These are the activations of a small neural network, seen along a few directions. Each row is one input.
Each table varies a few parts of the input and shows all the possible inputs, shuffled.
A made-up example of a description, with smaller parts first: one of 6 places along a line, together with either a single point or one of 11 places along a line or (one of 3 separate values, together with one of 8 places around a ring).
Shared parts are said once, and a part with two or three values counts as separate values.
In the rows, zero is written as 128.

Table:
r1: [103 140 107 127 161 147 122 170 176  90 164  96 137  76 146 137 101 140]
r2: [163  90 153 126  70  87 162  95  95 140  93 140 150 124  95 182  96  84]
r3: [136 124 130 104  57 106 110 115 118 118  79 145 132 187  83 152 169  42]
r4: [147 152 162 156 147  80 169  97  85 147  64 114  76 125 112 158  85 104]
r5: [131 125 143 125 131 147 122 139 145 168 137 111 199 132 139 116 129 186]
r6: [199 125 186 157 156 103 123  83  97 128  92 122 118 182 114 154 141 106]
r7: [190 160 175 153 156  75 117  68 109  95 114 103 144 191  94 125 134 121]
r8: [103  96 116  66 120 153  92 148 106  99 158 108 143  90 162  99 162 131]
r9: [180 125 169 149 125  69 160 111  64 152  66 121 124 134 131 146 116  97]
r10: [107 138 116 129 143 163 135 160 136 136 156 172  85 130 130  75 135 163]
r11: [ 84 155 133 139 144 165 135 134 157 155 135 112 158 130 128 136 106 189]
r12: [124 121 133 131  86  90 182  83 124 133  77 146  93 115  99 187  75  92]
r13: [ 91 119 105 141 207 128 134 178 165  95 173 126 128 106 146 121 111 143]
r14: [158 181 155 171 175  90 130  67 117  87  97  90  90 189  80 131  95 115]
r15: [103 148 106 125  81 126 118 101 144 107  63 151  83 179  68 170 134  45]
r16: [ 85 124  83 119 142 162 130 141 148 100 169 119 121  44 143 116 137 126]
r17: [131 109 153 131 150 145 137 168 153 161 141 117 168 148 147  74 154 175]
r18: [151 158 169 167 168 113 138  80 120 120  72 127  65 178 119 160 116 101]
r19: [ 91 130 142 141 160 159 148 159 168 156 138 116 121 144 139  86 127 174]
r20: [116 105 105 100 126 147 124 155 128 111 175 114 166  50 154 107 165 119]
r21: [117 106  97 126  51  99 150 104 124 132  89 141  67 154  61 203 121  82]
r22: [103 153  99 143 120 165 105 126 129 144 170 171  97 109 164  97 126 160]
r23: [133  92 118 133 189 111 123 188 151 105 177 128 179 109 160 107 141 144]
r24: [ 77 112  89  88 137 168  97 134 128  89 151 115 100  85 151 107 133 141]
r25: [144 114 120 118 143 131 111 180 161  99 167  96 186  78 160 123 130 140]
r26: [145 118 131 115 131 150 129 171 116 142 162 169 132 137 138  64 162 160]
r27: [105 157 103 115 117 172  98 103 143 168 152 127 136 112 154 123 103 170]
r28: [138  96 116 103  30  87 150 126  99 140  88 146 121 165  89 186 158  62]
r29: [141 130 111 134 109 148  94 138 107 152 172 168 143 116 174  86 151 160]
r30: [142 138 115 109 110 156  93 121 128 172 149 129 180 120 158 114 127 171]
The inputs of r28 and r21 match in every part but one. If r3 is changed in the same way as r28 into r21, which row does it become? -> r15
What is each input in this table made of? -> one of 2 separate values, together with either one of 4 places along a line or one of 5 places around a ring or one of 6 places along a line
Start at r19 and move only the place on the ring of 5, one step at a time. The first step leads to r10. Which rows follow, in order? -> r22, r27, r11
Change only the place on the line of 4 in r8. List by row number the other rows that result. -> r20, r23, r25

Table:
r31: [ 73 132  85 134 115 126 145  99 172  92 125 137 111 101 116 198  87  93]
r32: [123 137 101 114  88 164  99 146 142 173 191 143 183 130 158  83 152 196]
r33: [114  81 102  85  98 149 143 180 132 139 167 114 175  42 168 102 113 140]
r34: [165 149 154 148 230 112  95 118 114  57 158  96 134 132 149  80 155 134]
r35: [161 165 168 151 187  99 107  78 139  73 114  68 174 160 115 145 109 115]
r36: [100 148 104 112 113 215  96 118 142 169 160 129 123  73 154  87 139 191]
r37: [139 129  99 142  81 101 155  87  92 122  92 162  62 106 121 188  89  84]
r38: [140 149 170 177 218 146 165 164 146 190 145 114 159 123 164  78  85 232]
r39: [122  82 128 106  88 117 108 149 155 124  91 118 179 164 100 177 146  93]
r40: [ 86 119  72 136 144 143 128 154 149  75 163 161  68  79 143 128 122 107]
r41: [108  74 103  89 121 125 153 186 125  73 157 128 110  79 127 106 160  94]
r42: [ 59 142 102 109 141 178  94 130 130 104 143 143  60 129 130  88 154 124]
r43: [ 83  95 111  95  86  99 168 142 144  98 106  99 154  97  85 179 124  79]
r44: [116 131 105 117 119 157  97 152 146 113 174 174 125 164 112  74 184 132]
r45: [106 144 112 120  74 119 116 108 172 129 128 133 158 194  89 145 145 120]
r46: [180  75 146 116  65  88 119 123  79 163  70 148 134 161 110 169 152  84]
r47: [ 71 159 116 110  94 160 114  78 163 121  99 118  99 152  92 154 118 116]
r48: [124 161 187 185 197 105 181 128 174 141  89 104 130 189  97 146  82 156]
r49: [178 159 156 137 204 136  91 114 115 115 166  84 197  93 188  80 119 192]
r50: [116 157 133 117  73 133 121  65  75 152  68 145  50 155 111 149 119 102]
r51: [ 90 144  71 130 122 164 107 158 148 149 171 139 135  34 167 133  80 156]
r52: [155  79 119 102  63  81 176 114  76 136  83 131 106 105 106 158 113  58]
r53: [134  86 122  93 132 141 103 195 128 117 154 145 139 131 140 120 196  96]
r54: [185 156 209 196 168  78 193 104  96 176  68 132  82 186 110 139  91 148]
r55: [165 139 130 130  51  91 128  83  96 168 106 163 112 192 102 138 151 112]
r56: [144  93 124  86 107 166  99 191 124 175 167 128 204  93 175 122 158 152]
r57: [220 158 187 161 161  70 115  51  61 111  94  96 127 158 125 137 116 105]
r58: [127 142 170 186 242 119 169 169 149 128 134 132  94 162 130  80 124 173]
The inputs of r46 and r39 match in every part but one. If r50 is changed in the same way as r46 into r39, which row does it become? -> r47
What is each input in this table made of? -> one of 4 places along a line, together with either one of 2 separate values or one of 5 places around a ring
Change only the place on the ring of 5 in r32. List by row number the other rows that result. -> r33, r36, r51, r56
Change only the place on the line of 4 in r38. List by row number the other rows that result. -> r48, r54, r58
